A small network was trained on made-up records. Each row is its average activation on records with the value named, seen along a few directions.
Values that are neighbours, or in one group, have similar rows; names and order tell nothing.
Strong random noise was added to every row along 5 fixed directions; ignore it. To show where, here is one row again and again, with new noise each time:
[  78 -414    9 -688   74  115   -6  322  107  615 -271 -206  274  135
  580]
[ -26  -87  -48  112 -103 -672 -306 -109  -73  -60 -397  177  391    0
  -73]
[ 175 -213  219 -151  102  244  -85  571  -76  316   -5 -297  -96   69
  412]
[ 264 -294  153 -337  112 -258 -389  796  -43  410 -509   52  382  -60
  156]
[  83   11  -60  551 -172 -680 -255 -603  -96 -479  133   -4  203 -149
 -322]
[ 160  -55   32   28  180   97  -32  573   -4  234  -46 -177  -42  -84
  132]
[ -82 -360  157 -265 -256 -454 -301 -330 -129  101 -332  -18  357  286
  430]


Field P:
p5: [  29  513 -136  606 -255 -394   -9    6 -116 -346  135  340 -119 -205
 -692]
p7: [-692  481 -204  101  335  133  259  558 -129   75 -892  442   -4  -31
 -171]
p1: [  12   47 -414 -154  340 -304  -32  437  221  366 -479  163  328 -238
 -323]
p12: [-263 -200   90 -128 -172 -261  -73 -578  136 -118  215 -226  163  220
   88]
p10: [  -6  624  249  894  261  418   53  620 -440 -476   90  340 -810  209
 -434]
p8: [ 143    0  214  106  -58  228   45  157  -57 -442  118  225 -336  197
   82]
p6: [-243   19 -173 -539 -123 -243  343 -484  154  -96 -438  456  170  198
  106]
p11: [-147   38 -427   34 -356  -52  202 -227   75  145 -279  246  100   14
 -332]
p9: [-279  186 -156 -242 -335    9   88   17  139  114 -121  209 -251  176
   -2]
p2: [-109  194  156 -122  277   82 -130  343 -116  -88 -104  195  206  -15
  -54]
p3: [  30 -104  176  254  -42  -63 -244 -100  -52  -39  308 -142 -143 -170
  -63]
p4: [-341  334  440  395    8  257 -191 -104 -257  -52 -336  220 -137  263
  300]
The values of P form 4 separate groups.
- Which other values are in the same group as p2? Give them in the order they are listed. => p7, p4
- Which other values are in the same group as p9? Give them in the order they are listed. => p5, p11
- Which other values are in the same group as p3? Give them in the order they are listed. => p1, p12

Field E:
e7: [ 266  235 -202  -59  191  170  133  567  258   19   52  211  -52 -233
 -446]
e5: [-186  242  130  352 -166   94   32  179 -236 -141 -123  178 -108  154
    5]
e2: [ 479  211    7  327  293  325   24  703  -10 -230  500 -241 -245 -555
 -421]
e10: [-118  247    6  743  208 -459 -105  -16 -118 -299  106   23 -110 -104
 -411]
e3: [  92  -11  113  124  -44 -120 -133  400 -172 -176  -48 -136 -113  -23
  -39]
e9: [ 403 -406  506  -82 -103  -83 -689   30 -328   48  -17 -319  193   -5
  148]
e6: [-154   16    1 -114  231  490  308  171   35   55 -212  169 -301  379
  326]
e8: [ 275 -468 -112 -915 -231   13 -112 -252  220  361    7   19  410 -121
   29]
e11: [  27 -354 -115  -25 -399 -786 -304 -769   18   55  -60   11  345  118
   63]
e1: [ -19  439  155  331  151 -104  -48  602 -125 -165 -387  593  -81 -119
 -351]
e4: [  27 -168  135 -159  184   48 -191  271  151  246  -16 -245  277 -272
   99]
The values of E form a line.
- A walk along E starts at e6 and steps to its neighbour e1. Put e5, e2, e9, e4 in the order it reaches them. => e5, e2, e9, e4
- Name the neighbours of e11, in listed order. => e10
